These are the activations of a small neural network, seen along a few directions. Each row is one input.
Each table varies a few parts of the input and shows all the possible inputs, shuffled.
Descriptions start from the smaller parts, as in this example, which fits no table here: one of 3 separate values, together with either a single point or one of 9 places along a line or (one of 6 places along a line, together with one of 8 places around a ring).
Shared parts are said once, and a part with two or three values counts as separate values.

Other details of the inputs shift rows strongly along two fixed directions, in all tables alike. That doesn't count.

Rows:
x1: [-23,   2,  32,  20,  -8,   7,  24,  18,  19, -16, -42,  15,  16,  15,  11,
   3]
x2: [-14,   6,  19,  14, -22,  14,  11,  23,  35,  -4, -33,   7,  17,  30,   4,
  22]
x3: [  5, -16,   0,   2,  13, -11, -19,   1, -12,  17,  31,   2, -17,  10, -11,
  14]
x4: [ -2,  37,   5,  11, -20,   8,  28,  -9,  19, -30, -20,   5,  21, -12,  12,
 -11]
x5: [ -7, -40,  15,  -2,  28, -10, -13,  19,  -8,  13,   9,   9, -20,  21,  -3,
  -2]
x6: [  5,  34,  -5,   7, -21,  11,  22,  -9,  12, -21, -19,  -3,   9,  -3,   2,
   4]
x7: [ -1, -39,  -8,  24,  15, -18,  -5,   8, -27,  23,   2,   8, -10,   9, -12,
  16]
x8: [ 49,   5, -29, -38,  19,  -2, -41, -51, -27,  11,  72, -24, -10, -52,  -6,
 -44]
x9: [-23,   9,   2,   3, -28,  11,  16,  25,  26,   0, -41,  -5,   8,  23,  -3,
  26]
x10: [ -3,   8, -11, -23,   7,  -1,   2,  -2, -10,  -9,   6,   1,  -5, -26,   9,
 -15]
x11: [ 15,  51, -17, -30, -13,  16,   2, -40,   3, -35,  27,  -8,  22, -44,  19,
 -38]
x12: [ -6, -33,  15,  12,  33, -16,  -5,  19, -20,   7,   2,  16, -24,   8,  -8,
  -8]
x13: [ -9,  30,   4,  20, -31,   2,  17,  -4,  20,  -8, -19,  -4,  15,  18,  -8,
  28]
x14: [ 10,  48,  -1, -35,  -9,  20, -14, -36,   9, -37,  27, -19,  26, -42,  34,
 -38]
x15: [ 41,  12, -30, -42,  20,   1, -54, -37, -20,  -1,  88, -19, -15, -30,   1,
 -32]
x16: [ 17, -28, -18,   4,  16,  -9, -18,   1, -27,  11,  16,   0,  -6,  -4, -10,
  -6]
x17: [  1, -35,  15,   6,  26, -16, -14,  16,  -9,  11,  15,   7, -20,  20,  -4,
  -4]
x18: [ -5,  13,  20,  16, -32,  13,  26,   0,  33,   3, -49,   1,  30,   6,   4,
   6]
x19: [ 14,  44,   0, -38, -13,  21, -21, -36,  21, -31,  37, -27,  30, -26,  35,
 -33]
x20: [ -5,  16,  23,  36, -34,   5,  33,  -9,  33,   4, -40,  -3,  30,   4,   2,
  18]
x21: [ -6, -33, -13,  -8,  15,  -8, -13,  21, -16,  22,   2,   5, -31,  18, -29,
  16]
x22: [ -1,  -2, -11,   9,  11, -10,  11,  -3, -20,   8,   5,   4, -18,   2, -16,
  17]
x23: [-19,  26,  32,  34, -20,   5,  28,  -5,  24, -23, -30,  10,  26,   8,  17,
   5]
x24: [  0, -32, -11,   3,  16, -15, -10,  22, -15,  19,   4,   4, -33,  20, -33,
  19]
x25: [ -9, -35,  19,  17,  23, -20,  -6,  11, -11,  17,  14,  11, -18,  23,  -4,
   8]
x26: [-11, -23,  -2,  18,  25, -20,  14,   8, -22,  12,   2,  18, -24,  -1, -13,
   8]
x27: [ -3, -27, -15,  -9,  21,  -7,   3,  15, -26,  15,  -3,   9, -33,   5, -19,
   8]
x28: [-16,  11,  15,   3, -21,  15,   7,  26,  33,  -1, -30,  -2,  18,  24,  11,
  20]
x29: [  1, -34, -19,  -9,  17,  -7, -19,  14, -25,  20,   1,   1, -10,  -1,  -1,
   1]
x30: [ -1, -44,  -1,  -7,  23, -13,  -9,  21, -15,  42, -12,   1, -23,   0, -14,
   4]
x31: [ 10,  57, -22, -32, -28,  23,   4, -29,   8, -26,   9, -22,  16, -32,  22,
 -16]
x32: [ -2,  10,  -1,  13, -26,  13,  12,   1,  14, -12, -31,   2,  34,   6,  11,
   3]
Each input here is: one of 4 places along a line, together with either one of 2 separate values or one of 6 places around a ring.
Question: Which other rows does x16 become when the choice among 2 separate values takes its other values? List them by row number.
Answer: x8
Question: Which other rows does x18 become when the choice among 2 separate values takes its other values? List them by row number.
Answer: x32
Question: Which other rows does x10 become when the place on the line of 4 takes its other values? List them by row number.
Answer: x4, x11, x26

Rows:
x33: [  1, -60,   1,  26,  40, -28,  -9,  19, -42,  30,  12,  24, -30,  10, -23,
   9]
x34: [  4, -53, -13,  -2,  30, -20,  -1,  23, -34,  37,  -8,   8, -44,   0, -33,
   1]
x35: [ -7, -44, -22,  -7,  24, -14, -20,  37, -35,  32,  12,   5, -38,  24, -30,
  28]
x36: [-12,  -1,   0,  18, -16,   5,   8,  23,   9,   9, -23,   0,  -4,  36, -11,
  44]
x37: [ 15,  54,  -5,  -4, -27,  11,  12, -39,  18, -26,  10, -12,  16, -16,  -6,
  -7]
x38: [  4,  26,  18, -13,  -4,   9, -12, -17,  21, -29,  32,  -9,  12,  -3,  29,
 -22]
x39: [ 11,  19,  15, -13,   1,   4, -22, -28,  15, -20,  42,  -7,  10,  -8,  17,
 -29]
x40: [-28, -10,  49,  25,  -7,  -1,  21,  24,  35,   5, -38,  13,  13,  33,  11,
   8]
x41: [ 18,  32,  20,  -2, -16,  15, -13, -24,  29, -26,  20,  -4,  31, -11,  25,
 -26]
x42: [ 12, -14,  -7, -37,  45,  -7, -47,  -7, -25,  -7,  69,  -5, -23, -19,   8,
 -38]
x43: [  2, -53, -29, -11,  22, -11, -20,  34, -36,  31,   9,   8, -34,  23, -30,
  22]
x44: [-40,  -7,  24,  32,  -6,  -6,  37,  32,  11,  -4, -58,  19,  13,  17,  12,
  22]
x45: [ -3, -15,  -6,  13, -15,   0,   5,  16,  12,  29, -26,  -4,   4,  17, -17,
  31]
x46: [ -8,   3,   7,  34, -24,   5,  35,  23,  18,  -7, -59,  12,   5,  25, -14,
  16]
x47: [-28, -12,  24,  28,   1, -11,  29,  19,   3,   4, -35,  12,   2,  16,  11,
  22]
x48: [-23, -13,  25,  32,  -4, -11,  27,   9,   4,   9, -30,  13,   7,  12,   1,
  16]
x49: [-14,   8,   6,  29, -31,   7,  15,  13,  25,   8, -35,   0,  11,  37, -16,
  41]
x50: [ 20,  18,  15, -19,   1,   8, -21, -26,  14,  -6,  30,  -8,  18, -23,  23,
 -33]
x51: [-12, -47, -22, -15,  24, -15, -20,  33, -32,  40,   6,   1, -40,  12, -24,
  25]
x52: [-16, -42,  -8,  -7,  33, -22,   4,  33, -31,  30,  -9,  15, -48,   2, -29,
  11]
x53: [ 20,   0, -25, -38,  31, -10, -18, -24, -34,  15,  52, -12, -37, -33, -14,
 -14]
x54: [ -2, -61,   3,  17,  40, -27,  -5,  18, -40,  40,   8,  18, -30,  -3, -17,
   5]
x55: [ -4,  60,  19, -25, -24,  26,  -3, -25,  40, -43,   8, -16,  43, -24,  46,
 -34]
x56: [-17,  -6,   2,  10, -14,   4,   8,  20,   9,  19, -28,  -6,  -7,  24,  -8,
  41]
x57: [-16,  21,  22,  23, -27,   4,  43,   5,  30,   0, -50,   3,  11,  11, -13,
  23]
x58: [  6,  62,   7,  12, -40,  13,  15, -50,  25, -43,  11, -11,  46, -20,  26,
 -15]
x59: [  9,  85, -12, -13, -45,  25,  17, -33,  31, -51,  -5, -11,  33, -25,  18,
 -15]
x60: [-22,   0,   9,  17, -20,   8,  42,  29,  21,   0, -67,  16,   3,  15,  -4,
  18]
x61: [ 19, -24, -10, -39,  44,  -1, -45,  -9, -28,  -7,  64,  -2, -20, -19,   6,
 -42]
x62: [ 16,  38, -24, -18, -15,  17,   3, -23,   1, -27,   9,   0,   6, -21,   2,
 -20]
x63: [ -4,  -7,   8,  21,  -8,  -3,  31,  15,  14,  19, -38,   8,  -3,   6, -20,
  17]
x64: [ 11, -52, -26,   4,  26, -20, -24,  22, -26,  45,  17,   5, -33,  23, -38,
  26]
x65: [  9,  19, -15,  -5,   1,   7,  -3, -24, -10, -29,  16,   2,  18, -20,  19,
 -21]
x66: [ 23, -18, -47, -50,  17,  -1, -41, -16, -35,  19,  49, -17, -21, -25,  -9,
  -9]
x67: [ 20,  -9, -35, -34,  15,  -3, -42, -30, -28,  29,  59, -23, -26, -21, -21,
  -4]
x68: [ 32, -20, -45, -41,  15,  -7, -44, -21, -33,  25,  49, -26, -19, -24, -15,
 -13]
x69: [-28,  -9,  15,  32,   2, -10,  24,  29,   0, -13, -37,  20,   6,  19,   5,
  19]
x70: [  0,  60,  24, -19, -26,  22,   2, -31,  43, -36,  14, -18,  41, -14,  47,
 -28]
x71: [ 21,   8, -29, -10, -17,   6, -17,  -8,  -3,   2,  11, -18,   9,   2,  -9,
   3]
x72: [ 18,  14,  12, -26,   2,  11, -23, -24,   8, -14,  22, -15,  18, -24,  27,
 -40]
x73: [ 21,  15,  10, -15,   0,  13, -25, -21,   9, -27,  26, -11,  18, -14,  21,
 -37]
x74: [-16, -24,  16,  33,   1,  -6,  24,  19,  -4,   9, -46,  10,   9,   9,   3,
   8]
x75: [-14,   6,  12,  24, -10,  -4,  32,  21,  11,  -4, -36,  10, -11,  25, -14,
  29]
x76: [ 19,  18, -11,   4,  -2,   3, -10, -29, -14, -22,  18,  -7,  18, -22,  14,
 -24]
x77: [-30, -15,  19,  30,  -6,   0,  36,  27,   8,  -2, -62,  21,  16,  15,  12,
  16]
x78: [ 14, -25,  -7, -48,  45,  -1, -42, -11, -27,   6,  55,  -4, -18, -27,  12,
 -43]
x79: [ -5,   6,  11,  37, -22,   0,  37,  19,  25,   0, -49,  15,   7,  22, -19,
  24]
x80: [  3,  67,   5,   8, -35,  17,  17, -42,  26, -51,   8, -14,  42, -19,  38,
 -11]
Question: Changing only one part turns x40 into x39. The same change can be made to x34. Which row results?
Answer: x46
Question: What do these inputs look like to the network?
Answer: one of 2 separate values, together with one of 4 places along a line, together with one of 6 places around a ring
Question: Start at x73 and move only the place on the ring of 6, one step at a time. The first step leads to x41. Which rows follow, in order?
Answer: x39, x38, x42, x61
Question: Which other rows does x69 become when the place on the line of 4 takes its other values? List them by row number.
Answer: x35, x42, x59
Question: Which other rows does x76 become when the choice among 2 separate values takes its other values? List them by row number.
Answer: x74
Question: Which other rows does x75 become when the choice among 2 separate values takes its other values? List them by row number.
Answer: x53
